These are the activations of a small neural network, seen along a few directions. Each row is one input.
Each table varies a few parts of the input and shows all the possible inputs, shuffled.
Descriptions start from the smaller parts, as in this example, which fits no table here: ring(5) and (point or ring(9) or (values(2) and line(6))).
Shared parts are said once, and a part with two or three values counts as separate values.

Table:
x1: [ 1.56  2.05 -2.46 -0.34 -2.12 -1.64  4.68  1.44  2.70  2.68 -2.78 -2.95]
x2: [ 3.67 -1.36 -2.61 -0.24 -7.03 -1.31  5.32  0.08  0.71  1.44 -2.84 -2.61]
x3: [-0.51  2.14 -2.02 -1.00 -2.67 -0.96  3.89  2.27  3.41  0.53  0.29 -1.72]
x4: [-0.61 -0.07 -4.04 -2.06  2.66  4.24  0.32 -2.09 -2.50  1.23  1.03 -2.44]
x5: [ 0.43  0.26  2.37  1.33  1.06 -1.88 -2.27  3.18 -0.58 -1.57 -0.34  2.16]
x6: [-1.00 -2.79  1.86 -3.72  4.24  0.93 -2.66 -1.91 -0.11  0.36  1.11 -0.06]
x7: [ 0.17  0.16  2.87  3.00  3.95 -2.77 -0.85 -1.29 -1.38 -2.05  1.40  5.00]
x8: [ 1.43  2.35 -4.34  1.26 -0.94 -3.22 -0.02  1.13  1.28  2.78 -3.29 -2.18]
x9: [ 1.15  0.02  4.80  0.45  0.70  1.57  0.55  1.60  2.25 -2.14 -1.91  2.51]
x10: [-0.37  0.00 -4.76 -1.04  2.20  3.46  1.28 -2.56 -3.05  2.42 -2.80 -3.48]
x11: [ 0.16 -0.51  2.25  0.28 -7.64  0.60  1.88  1.79 -0.34 -1.69  0.96 -0.42]
x12: [ 1.84 -1.23 -2.28 -0.83 -7.64 -1.00  4.55  1.15  1.25 -0.44  0.01 -1.86]
x13: [ 0.01 -0.70  4.45  0.54 -0.36  0.25  0.91  3.80  1.72 -1.00 -0.82  1.67]
x14: [ 0.05  2.67 -3.99  0.54 -0.97 -2.74 -0.83  1.86  1.81  0.83  0.09 -1.19]
x15: [-1.27  3.27  1.17  1.37 -1.39 -2.01 -2.65  2.11 -0.71 -0.78  1.41  0.67]
x16: [-1.03 -2.40  2.09 -3.79  4.61  1.52 -2.65 -4.43  0.35 -1.02 -0.64  0.41]
x17: [-0.95 -0.21 -5.45 -2.34  2.13  3.05  0.44 -1.71 -2.28  4.05 -2.92 -1.60]
x18: [-1.08 -0.35  2.53  3.42  3.13 -3.95 -0.91  0.83 -1.47 -1.10  2.22  4.52]
x19: [-0.58 -2.49  2.76 -2.16  4.23  1.63 -1.81 -2.48 -1.14 -1.40  0.93 -1.80]
x20: [-1.24  0.17  0.18 -2.84  2.05  2.95 -2.51 -1.86 -2.00  2.11  3.27 -0.50]
x21: [-2.81  2.01  1.10  4.23  0.45 -3.17 -1.93 -0.28 -0.55 -0.05  3.52  2.93]
x22: [-1.11 -0.26 -4.67 -3.50  2.34  3.73 -0.59 -1.11 -1.73  2.83  0.82 -0.61]
x23: [-1.72  1.04 -3.93  4.03  0.73 -3.29 -1.16 -0.08  2.46  0.90  2.87  1.05]
x24: [-0.53 -2.06  2.79 -2.06  4.85  2.11 -2.10 -5.11 -0.43 -2.83 -0.76 -1.14]
x25: [-0.73  0.43  1.11 -1.35  1.95  3.51 -1.77 -2.46 -3.05  0.61  3.18 -2.20]
x26: [ 2.54 -3.63  3.64  0.43 -5.17  0.77  1.53  2.76  0.12 -2.51 -1.07  1.07]
x27: [ 3.68 -3.02  3.78  0.48 -4.53  1.86  1.02  0.28  0.52 -3.75 -2.45  2.03]
x28: [-2.13  2.67  2.84  0.37 -3.21  0.22  1.28  2.62  1.17 -0.29  1.32  0.43]
x29: [-0.49  0.96 -4.73  4.64  0.70 -3.65 -0.82 -0.11  1.84  2.61 -0.30 -0.37]
x30: [ 1.46  0.88  2.67  0.88  1.68 -0.78 -2.12  0.59 -0.28 -2.77 -1.51  2.68]
- The inputs of x8 and x5 match in every part but one. If x2 is changed in the same way as x8 into x5, which row does it become? => x26
- What do these inputs look like to the network? => line(5) and (values(2) or line(4))
- Change only the line(5) part in x7. List by row number the other rows that result. => x18, x21, x23, x29
- Change only the line(4) part in x23. List by row number the other rows that result. => x3, x12, x14
- Change only the values(2) part in x16. List by row number the other rows that result. => x24

Table:
x31: [-0.02  0.41  3.59  3.18 -1.73  0.60  1.01 -0.73 -2.38 -3.47  3.44  2.34]
x32: [-2.28  3.75  5.78  0.44 -0.36  1.64 -0.28  3.98  0.89 -1.15  4.40  1.46]
x33: [ 3.39  0.07 -2.73  1.43 -4.82 -3.69  1.59  5.14  3.01 -1.08  0.24  0.30]
x34: [-2.44 -0.04 -6.47 -0.12 -0.13  0.96  3.10  1.12 -1.47  3.23 -0.26 -4.25]
x35: [ 2.43 -4.03  3.47 -3.51  2.79  4.48 -0.02 -3.40  2.30 -2.33 -0.93 -3.66]
x36: [ 1.53 -1.30 -2.01 -2.86  5.47  3.29 -1.84 -0.79 -3.99  2.68 -1.67  0.20]
x37: [ 0.41  2.97 -5.61  3.06 -2.22 -1.01  0.05 -0.51  3.36  2.25 -3.18 -2.34]
x38: [ 0.95 -0.16  4.21  0.82 -2.26  3.90 -0.22  1.96 -3.28 -2.67 -2.37  1.32]
x39: [-0.83  1.78 -1.31  3.65  3.44 -4.23 -2.54 -3.84 -1.41 -0.39  1.55  1.16]
x40: [-4.24  2.56 -3.07 -2.07  5.35  1.90 -2.17  0.46 -1.18  2.11  3.69  2.04]
x41: [ 1.50 -0.11  0.42 -1.83  5.13 -2.78  0.48 -3.21  2.35 -1.05 -5.09  0.36]
x42: [ 0.58  3.24 -6.19  1.74 -1.25 -2.51  0.02  1.48  1.97  0.34 -1.47 -4.44]
x43: [-0.25 -0.72 -0.01 -3.08 -5.71  1.16  2.38 -2.17 -0.47  3.74  0.44 -3.06]
x44: [-4.87  1.11  2.27 -4.14  0.05  2.90 -4.37 -0.21  0.47 -0.63  5.64  0.85]
x45: [ 0.52 -4.62  2.62 -0.06  0.84 -3.36  1.61  0.50  3.37 -3.01 -4.68  3.93]
x46: [-1.17 -0.96 -4.33  0.81  4.37  0.79 -1.48 -3.80 -3.59  1.36  3.63  2.18]
x47: [-3.80  4.98  0.48  1.06  4.44 -3.03 -3.29  0.44  0.96  0.80  1.34  0.60]
x48: [-0.98 -1.34 -0.94 -4.39 -5.12 -0.08  2.25  0.06 -1.78  1.03  1.89 -5.17]
x49: [ 3.16 -0.14 -2.21  2.54 -5.81 -2.56  1.59  2.97  4.53  0.86 -1.44  2.69]
x50: [ 0.60 -2.21  4.08 -0.29 -0.84  2.86  3.34 -0.09  1.41 -4.58 -3.69  1.17]
x51: [ 0.78 -3.15  2.51 -3.43  0.38  5.55 -4.10 -1.36 -2.45 -1.08 -0.37 -2.15]
x52: [ 2.13  2.00 -0.27 -1.39 -6.22 -0.69  4.68  3.52 -0.65 -1.16  0.66 -1.34]
x53: [-1.64 -2.43  0.64 -1.01 -0.49  1.96 -3.43 -4.47 -2.36 -2.52  4.94  0.52]
x54: [-1.91  0.30 -5.96  1.33 -0.78  2.62  3.13 -0.83  0.03  5.47 -1.57 -2.49]
x55: [ 2.75 -2.32 -0.53 -3.27  7.15  2.21  1.89 -3.30  0.84  1.46 -2.40 -1.25]
x56: [ 1.78 -2.32  2.78  2.04 -0.47 -2.12 -2.34  2.62 -1.05 -1.50 -3.65  3.46]
x57: [ 1.68  1.62  0.23 -0.12  3.96 -1.68 -3.39 -1.15 -1.81  0.56 -4.24  0.10]
x58: [-2.03  0.98  5.02  3.75  1.57 -4.25 -1.51  4.14  2.11  1.11  3.32  1.73]
x59: [ 2.11  2.04  0.88 -0.57 -7.15  0.24  4.72  1.53  0.55  0.89 -0.89  0.87]
x60: [ 0.17 -1.96  2.68  6.28  0.43 -5.11 -0.85 -0.06 -0.26 -1.28  2.71  2.86]
- What do these inputs look like to the network? => ring(5) and (values(2) or line(4))
- The inputs of x55 and x45 match in every part but the ring(5) part. If x34 is changed in the same way as x55 into x45, which row does it become? => x33
- A walk changes only the line(4) part. It starts at x41 and steps to x57. List the rest of the walk in order. => x39, x47
- Change only the values(2) part in x37. List by row number the other rows that result. => x42
- Change only the values(2) part in x34. List by row number the other rows that result. => x54
